Each row below holds a small network's activations on one input, seen along a few directions.
In each table, some parts of the input vary, and every possible input appears once, in random order.
A made-up example of a description, with smaller parts first: one of 4 places along a line, together with either a single point or one of 11 places along a line or (one of 2 separate values, together with one of 8 places around a ring).
Shared parts are said once, and a part with two or three values counts as separate values.

Other details of the inputs shift rows strongly along two fixed directions, in all tables alike. That doesn't count.

Rows:
x1: 4; 13; -11; 14; -6; 12; 17; 0; -3; 13; 2; -11; 9; 15
x2: -1; -13; -8; -6; 3; -10; -9; -24; -21; 18; -8; -10; 6; -9
x3: -2; -14; -11; -4; 4; -17; -7; -24; -18; 15; -6; -16; 0; -12
x4: 2; -12; 11; -21; 6; -6; -12; -3; -5; -5; 3; 0; -1; 0
x5: -1; 13; -8; 12; -3; 10; 12; 9; 6; -9; 16; 7; -1; 7
x6: -3; 8; -10; 28; 0; 5; 11; 11; 3; 2; 10; 14; 0; 1
x7: -7; -12; -9; -21; 4; -17; -10; -25; -6; 10; 1; -25; 3; -3
x8: 3; 15; -9; 21; 0; 2; 16; 14; 14; -2; 3; 22; 0; -3
x9: -6; 6; -14; 23; -7; 8; 11; 10; -2; 5; 11; 4; 3; -5
x10: 1; -6; 20; -5; 2; -13; -12; -5; -1; -4; -2; -7; -11; 7
x11: 10; -4; 21; -10; 0; -10; -11; -5; 6; -10; -10; 3; -1; 4
x12: 10; -4; 7; -24; 4; -12; -12; -7; 8; -9; -1; 2; -10; -7
x13: -5; -11; 7; -24; 1; -5; -14; -7; -6; 3; 5; -11; 5; -4
x14: 11; -9; 9; -26; 3; -7; -12; -3; 5; -9; -4; 7; -5; -3
x15: -1; 9; -13; 18; 1; 15; 27; -23; 17; 6; -2; 3; 3; -8
x16: -17; -3; 27; -22; 10; 19; -39; 96; -5; -52; -34; 13; -32; -6
x17: 2; 11; 5; 20; -8; 10; 11; 9; 3; -5; 6; 8; 3; 19
x18: 0; 5; -7; 25; -2; 9; 10; 10; 0; 4; 7; 17; 5; 4
x19: -9; 12; -13; 8; -9; 12; 11; 11; 4; -5; 17; -3; 5; 2
x20: -3; 5; -11; 19; -8; 14; 8; 10; -6; 7; 7; 9; 8; -3
x21: -6; -11; -6; -23; 5; -10; -13; -23; -9; 13; -2; -18; 9; 0
x22: 0; -8; 17; -15; -3; -5; -8; -4; -9; 7; -2; -12; -2; 4
x23: 2; 13; -13; 16; -6; 6; 20; -1; -1; 10; 4; -17; 3; 12
x24: 4; 11; -7; 19; -2; 6; 15; 14; 11; -2; 1; 25; 6; 0
x25: 3; -15; 5; -13; 9; 0; 3; -35; 6; 11; -14; -4; 2; -14
x26: 9; 0; 21; -9; 2; -15; -13; -5; 8; -12; -8; -1; -8; 1
Description of these inputs: one of 2 separate values, together with either a single point or (one of 3 separate values, together with one of 4 places along a line).
The inputs of x4 and x5 match in every part but the choice among 2 separate values. If x18 is changed in the same way as x4 into x5, which row does it become?
> x6
Which other rows does x1 become when the choice among 3 separate values takes its other values? List them by row number.
> x2, x21

Rows:
x27: -13; -17; -15; -16; 9; -5; -16; 2; -18; 8; -8; -10; 1; -20
x28: 7; -9; 19; -9; 4; -16; -13; -1; 3; -4; 1; 12; -6; -7
x29: 6; -10; 16; -7; 7; -12; -12; -5; 3; -4; -10; 8; -8; -8
x30: -7; -10; 6; -7; 6; -3; -14; 6; -15; 6; -15; -16; -6; -2
x31: 5; -11; 13; -4; 9; -6; -6; -5; 2; 0; -20; 5; -7; -9
x32: 7; -11; 18; -9; 7; -16; -11; -6; 3; -3; -3; 9; -8; -6
x33: -9; 49; -24; 43; -11; 63; 30; 83; 21; -44; -9; 31; 0; 18
x34: 5; 41; -65; 80; -24; 27; 84; -54; 21; 41; 46; 20; 39; 8
x35: 5; -12; 16; -6; 8; -10; -9; -8; 2; -1; -14; 5; -8; -9
x36: -6; -10; 6; -7; 4; -4; -15; 8; -15; 3; -10; -13; -5; -1
x37: 0; -4; 12; -20; 3; 0; -9; 0; 4; -10; -10; -10; -6; 1
x38: -2; -11; 10; -12; -1; -13; -19; 7; -15; 3; 6; -7; -2; 3
x39: 3; -4; 15; -23; 0; -8; -13; 5; 5; -11; 6; -3; -5; 4
x40: 12; -1; -18; 22; -20; -31; 41; -110; -12; 71; 43; -42; 30; 16
x41: 2; -5; 14; -24; 2; -9; -12; -3; 4; -9; 1; -7; -6; 4
x42: 1; -3; 12; -22; 2; -4; -12; -1; 4; -10; -5; -8; -6; 3
x43: -6; -10; -9; -28; 9; 4; -12; -3; 0; -6; -7; -5; -1; -16
x44: -12; 39; -24; 49; -13; 45; 18; 84; 2; -30; 8; 30; 2; 20
The inputs of x35 and x36 match in every part but one. If x31 is changed in the same way as x35 into x36, which row does it become?
> x30
What is each input in this table made of?
> one of 3 separate values, together with either a single point or one of 5 places along a line
Start at x39 and move only the place on the line of 5, one step at a time. The first step leads to x41. Which rows follow, in order?
> x42, x37, x33

Rows:
x45: 13; 9; 10; 3; -3; -2; 13; -17; 19; -6; 4; 9; 0; 6
x46: -18; 9; 10; -11; 9; 35; -32; 111; -1; -60; -27; 28; -21; -1
x47: -3; 5; -9; 1; -4; 5; 6; -4; -1; 4; 9; -6; 6; 6
x48: 12; 10; 8; 1; -5; 0; 11; -13; 20; -9; 9; 10; 1; 7
x49: 0; 2; -3; 10; -3; 2; 7; -6; -4; 9; 3; -3; 4; 4
x50: 2; 3; 0; 12; -3; -5; 3; 2; -3; 4; 8; 2; 1; 4
x51: 1; 7; 0; 7; -7; -2; 6; -3; -1; 4; 8; -10; 2; 11
x52: 1; 5; 1; 12; -5; -3; 6; -5; -2; 7; 7; -5; 0; 8
x53: 13; 6; 10; 9; -1; -1; 13; -14; 19; -2; 2; 14; -1; 2
x54: 0; 7; 0; 3; -8; -3; 6; -6; -1; 3; 15; -10; 4; 12
x55: 2; -52; 47; -75; 21; -47; -62; -24; -22; 3; -28; -34; -19; -17
x56: -1; 3; -11; 10; -1; 5; 9; -9; -1; 10; 0; -1; 5; -4
x57: -5; 2; -15; -2; 0; 8; 7; -4; 2; 1; 5; -3; 4; -4
x58: 13; 5; 8; 11; -1; -6; 13; -14; 18; 0; 6; 20; 0; -1
x59: 3; 1; -2; 11; -4; -4; 5; -6; -4; 9; 8; 2; 4; 3
x60: 0; 7; -2; 2; -8; 2; 6; -1; -1; 2; 12; -7; 5; 11
x61: -1; 0; -10; 13; -1; 0; 7; -8; -3; 10; 6; 4; 7; -2
x62: -3; 2; -14; 2; 1; 6; 9; -10; 0; 6; 0; -5; 4; -4
x63: -1; 1; -14; 12; -1; 0; 8; -10; -1; 11; 4; 5; 6; -7
x64: -20; 3; 2; -5; 17; 38; -31; 108; 1; -58; -42; 36; -24; -17
x65: 1; 4; 0; 11; -4; 3; 6; 1; -3; 4; 4; -2; 1; 6
x66: 0; 1; -6; 12; -3; -2; 6; -5; -5; 9; 7; 4; 4; 1
x67: -2; 6; -13; 0; -3; 6; 7; -5; 1; 4; 7; -5; 6; 1
x68: -2; 3; -8; 4; -3; 4; 7; -7; -2; 6; 2; -7; 5; 5
x69: -2; 6; -12; 4; -2; 6; 9; -7; 0; 6; 1; -5; 5; 0
x70: -3; -1; -17; 11; 1; 2; 9; -10; -1; 9; 1; 7; 6; -12
x71: -1; 1; -6; 10; -1; 3; 7; -7; -3; 9; 1; -2; 5; 1
x72: 1; -55; 46; -78; 24; -49; -63; -29; -23; 6; -29; -35; -19; -20
The inputs of x62 and x64 match in every part but one. If x69 is changed in the same way as x62 into x64, which row does it become?
> x56
What is each input in this table made of?
> one of 4 places along a line, together with either a single point or one of 6 places along a line
Which other rows does x63 become when the place on the line of 6 takes its other values? List them by row number.
> x50, x59, x61, x66, x70
Start at x66 and move only the place on the line of 4, one step at a time. The first step leads to x49. Which rows follow, in order?
> x72, x46
